These are the activations of a small neural network, seen along a few directions. Each row is one input.
Each table varies a few parts of the input and shows all the possible inputs, shuffled.
A made-up example of a description, with smaller parts first: one of 3 separate values, together with either a single point or one of 11 places along a line or (one of 5 places around a ring, together with one of 6 places along a line).
Shared parts are said once, and a part with two or three values counts as separate values.
In the rows, 128 means zero.

Other details of the inputs vary at random and push rows far along three fixed directions, the same in every table; ignore that.

Rows:
row 1: [128 107 120 150 110 103 132 118 176  81 109  88]
row 2: [120 178 108 108 141 141 189 147  63 128 179 171]
row 3: [146  74 121  92 186 180 123 113  86 123 168 166]
row 4: [136 113 140 109 183 162 165 103  64 137 158 173]
row 5: [122 132 146 164 149 117 191 115 144  86 114 115]
row 6: [103 189 133 116 143 153 194 151  76 135 149 177]
row 7: [136  64 148 157 163 138 131  86 157  94 108 113]
row 8: [107 130 134 144 186 168 207 140 128  83 177 166]
row 9: [147  89 141 116 107 120  45  99 130 174  91 109]
row 10: [145 104 112  91 120 139  76 121 107 155 136 137]
row 11: [134 101 124 103 134 152  75 127 127 146 135 137]
row 12: [119 207 112 108  89 111 125 163  92 166 142 136]
row 13: [119 160 114 121  64  95  67 147 144 164 109 104]
row 14: [127 165 122 159 110  89 177 141 147  89 125  97]
row 15: [141  62 125  99 136 141  69  97 111 165 107 140]
row 16: [114 168 119 159 105  96 172 143 156  90 124 101]
row 17: [148  84 141 165 138 110  97 107 188  92 107  85]
row 18: [143  85 132 104 121 131  62 102 114 172 102 129]
row 19: [121  61 132 144 195 180 160 112 145  90 165 159]
row 20: [112 166 131 113  94 123 115 147 115 163 106 141]
row 21: [141  46 128  94 198 185 117  85  69 146 153 182]
row 22: [128  67 129 159 190 158 153  97 146  69 157 131]
row 23: [104 172 126 144 146 139 200 147 137  79 156 140]
row 24: [115 142 140 170  78  76 135 133 201 103  60  74]
row 25: [142 119 129 163 125  97 132 119 167  93 114  89]
row 26: [150  70 139 103 176 156 113  85  78 151 141 156]
row 27: [104 156 126 149 107 110 137 143 158 108 130 115]
row 28: [137  92 137 108 110 134  49 109 124 175  99 129]
row 29: [117 151 130 148 171 146 222 142 131  62 160 139]
row 30: [133  72 119 140 134 127 111 102 165  88 121 103]
row 31: [124 200 112 100  75 104 121 163 112 158 126 126]
row 32: [102 197 146 123 130 140 184 153  87 137 144 165]
row 33: [142  73 125 162 139 115 112  99 174  86 116  89]
row 34: [134 169 128 160 116  88 174 141 148  92 124 100]
row 35: [111 191 119 108 102 125 115 158  97 165 151 148]
row 36: [137  48 135 151 182 154 149  96 145  85 143 120]
row 37: [138 205 124 106 111 114 138 160  84 158 145 141]
row 38: [135  89 117 108 133 156  83 126 128 162 137 146]
row 39: [126  74 152 157 125 123  94 101 182 109  87 101]
row 40: [140  92 125 115 179 167 115 108  94 131 171 163]
row 41: [111 188 118  92  83 126  89 162 111 175 137 145]
row 42: [119 143 127 121 101 127  98 144 127 163 125 120]
row 43: [142  87 144 116 123 136  57  99 122 166 105 124]
row 44: [107 158 120 115  78 114  80 148 146 150 120 119]
row 45: [120 176 142 161 121 101 160 151 160  96 126 108]
row 46: [122 144 121 138 125 124 155 135 148  96 132 118]
row 47: [147 100 114 115 118 123  75 114 118 149 129 118]
row 48: [130 141 135 107 156 140 169 121  67 146 146 164]
row 49: [143  65 127  93 158 152  93  95  86 162 127 158]
row 50: [121 166 149 127  84 106  95 138 130 164  98 116]
row 51: [131  70 128 149 166 149 135 101 169  71 136 118]
row 52: [155  95 116 100  97 118  51 125 137 174 108 111]
row 53: [132 169 107  94  79 121  94 164 106 195 123 137]
row 54: [128 169 139 120 110 113 134 132  99 159 115 129]
row 55: [149 160 119 119  95  92 105 139 114 152 122 113]
row 56: [121 153 127 116  91 107 115 138 125 158  93 125]
row 57: [120 193 125 108 107 121 116 157  96 166 151 150]
row 58: [ 95 164 124 151 156 146 216 142 132  65 164 144]
row 59: [149  51 121 144 154 138 127 105 165 103 123 113]
row 60: [105 194 110  98 123 148 163 158  78 139 169 168]
row 61: [133 143 119 112 102 126  97 146 132 163 124 127]
row 62: [142  63 128 148 165 146 134 107 166  91 132 117]
row 63: [149 155 126 103 157 140 152 137  67 139 168 162]
row 64: [115 121 122 165 162 137 191 120 147  62 152 125]
row 65: [122 108 131 108 113 145  64 132 121 175 133 133]
row 66: [129  54 150 153 205 174 162  83 130  80 142 148]
row 67: [138  70 133 152 144 130 109 110 188  82 112  94]
row 68: [148  86 134 106 122 124  67  99 112 172 102 123]
row 69: [ 98 185 149 172  84  87 171 153 182  96  83  95]
row 70: [ 96 184 146 171  82  87 172 155 185  95  81  97]
row 71: [151 114 128 111 145 140  89 120 106 149 143 138]
row 72: [121 156 111 110  85 113 100 142 129 144 122 118]
row 73: [138 181 125 103 172 153 191 147  50 131 187 181]
row 74: [137 123 131 164 124 100 129 122 170  95 115  91]
row 75: [136 126 129 164  96  86 136 136 202  97  91  71]
row 76: [121 119 117 144 182 153 209 119 106  71 176 153]
row 77: [137  70 144 157 123 112  94  94 181 111  78  89]
row 78: [139  76 128  99 141 149  78 101 101 166 117 149]
row 79: [108 186 142 171  77  72 170 149 184 100  71  81]
row 80: [142  89 122 103 130 142  86 120 100 165 136 132]
row 81: [127 191 110 109  76 105 132 172 117 174 120 128]
row 82: [122 129 135 168 106 101 136 140 203  95 101  84]
row 83: [120 132 132 153 133 124 168 135 145 102 130 110]
row 84: [112 152 128 110 149 160 143 150 107 127 162 162]
row 85: [115 180 113 110 145 160 190 164  83 143 171 177]
row 86: [130 163 129 110  89  95 115 136 107 171  96 120]
row 87: [147  75 132 107 115 120  54  97 124 171  92 117]
row 88: [124 160 129 143 129 115 182 148 148  84 130 112]
row 89: [122 134 122  96 154 148 164 127  65 151 144 177]
row 90: [126 144 124 119  84 113  82 145 131 173 112 108]
Each input here is: one of 6 places along a line, together with either a single point or one of 5 places along a line or one of 9 places along a line.
Changing only the place on the line of 6 turns row 68 into row 66. The same change can be made to row 47. Which row results? -> row 22
Changing only the place on the line of 6 turns row 27 into row 2. The same change can be made to row 50. Which row results? -> row 26
A walk changes only the place on the line of 9. It starts at row 63 and steps to row 55. List the rest of the walk in order. -> row 14, row 2, row 1, row 10, row 3, row 52, row 59
Change only the place on the line of 6 in row 72. List by row number the other rows that result. -> row 1, row 30, row 44, row 58, row 60
A walk changes only the place on the line of 5. It starts at row 24 and steps to row 79. List the rest of the walk in order. -> row 77, row 7, row 9

Rows:
row 91: [125 133 107  80 121 156 102 143  79 181 151 169]
row 92: [112 229 118 124  90 106 159 177 114 137 147 129]
row 93: [126 142 122 115 123 128 135 132 108 139 128 139]
row 94: [125 139 130 163 144 118 182 135 161  70 138 109]
row 95: [110 149 117 137 142 135 199 141 128  88 148 140]
row 96: [111 197 113 137  89 106 143 169 147 117 142 114]
row 97: [117 171 135 153 137 120 204 147 135  96 134 127]
row 98: [124 121 145 144 171 148 178 119 119 105 141 149]
row 99: [144 136 135 106 101 108  75 120  98 186 102 124]
row 100: [129 133 116  95 142 151 135 130  78 149 151 165]
row 101: [136 144 105  82 127 153  85 143  79 171 173 162]
row 102: [131 135 134 101 146 148 134 120  69 159 143 164]
row 103: [119 168 148 149 108  95 160 131 134 123  98 111]
row 104: [130 150 130 108  81 104  77 133 120 177  93 119]
row 105: [124 122 126 144 110 118  95 131 170 114 123 101]
row 106: [139  68 132 146 182 155 155 102 142  87 144 133]
row 107: [151  83 136 144 124 104  96  98 152 125  95  93]
row 108: [132 116 132  83 138 156  83 114  65 188 134 173]
row 109: [147 115 129  94 139 141  95 112  70 178 134 153]
row 110: [132 144 115 120  56  85  69 149 166 162  86  85]
row 111: [141  72 122 131 189 166 158 108 122  96 162 151]
row 112: [110 155 143 168 123 107 190 141 170  83 109 103]
row 113: [119 123 114 141 167 156 170 134 134  77 179 144]
row 114: [139 113 126 159 102  91 104 127 195  97 101  74]
row 115: [144  82 147 119 175 151 119  90  86 143 133 154]
row 116: [110 214 134 126 105 115 152 163 107 143 140 140]
row 117: [114 177 118  94  99 136 123 158  88 180 135 157]
row 118: [129 117 121 119  85 108  76 128 151 152  95 104]
row 119: [148  51 126 116 176 158 113  87 106 121 143 144]
row 120: [113 168 128 133 112 125 127 149 133 127 140 128]
row 121: [134  73 122 120 168 162 131 111 123 115 149 145]
row 122: [116 108 138 150 151 138 165 114 147  91 123 127]
row 123: [123 165 141 129 118 118 127 140 120 142 124 131]
row 124: [130  85 121 129 127 131 108 113 152 117 116 116]
row 125: [123 108 124 141 109 117 118 128 167 119 105 105]
row 126: [162  62 122 106 136 129  59  92 110 162 118 123]
row 127: [140  64 132 126 175 165  94  98 126 117 153 142]
row 128: [112 178 131 138 111 114 174 155 135 120 123 123]
row 129: [135 114 140 161  96  82 113 113 181 110  75  72]
row 130: [106 179 123 156 130 124 189 156 149  78 156 123]
row 131: [114 124 133 153 140 128 175 124 153  86 122 120]
row 132: [127 195 121  95  91 111 129 152  76 179 127 143]
row 133: [133 117 143 168  99  88 115 122 196 107  78  73]
row 134: [132  57 120 147 137 131 114 108 181  94 112 104]
row 135: [138  77 131 127 137 133  96 101 137 129 110 121]
row 136: [135  62 138 142 132 135  51 100 173 122 114 106]
row 137: [145  63 138 130 152 144  76  98 143 126 125 121]
row 138: [105 138 141 148 155 144 191 130 129 100 134 147]
row 139: [134 131 130 136 166 134 189 119  98 105 148 144]
row 140: [140 111 117  93 150 151 123 116  73 152 153 161]
row 141: [125 115 125  94 132 158  96 127  92 174 136 162]
row 142: [133 143 120 117 128 132 139 140 114 139 140 138]
row 143: [145  67 133 152 146 127 101 102 174  94 119  98]
row 144: [137 157 128 124  59  83  54 145 158 167  87  85]
row 145: [116 120 144 141 169 152 180 122 121 102 141 150]
row 146: [123 136 137 130  71  93  71 128 160 161  73  97]
row 147: [128 150 116 122 127 132 128 143 122 125 155 133]
row 148: [121 175 117  89 104 135 121 158  84 178 141 154]
row 149: [119 145 130 148 158 141 177 134 131  87 160 136]
row 150: [114 191 119 136 101  99 183 156 130 112 121 121]
What is each input in this table made of? -> one of 6 places along a line, together with one of 10 places along a line
Changing only the place on the line of 6 turns row 115 into row 126. The same change can be made to row 116. Which row results? -> row 101
Changing only the place on the line of 6 turns row 128 into row 145. The same change can be made to row 105. Which row results? -> row 136
A walk changes only the place on the line of 6. It starts at row 108 and steps to row 104. List the rest of the walk in order. -> row 135, row 93, row 100, row 150
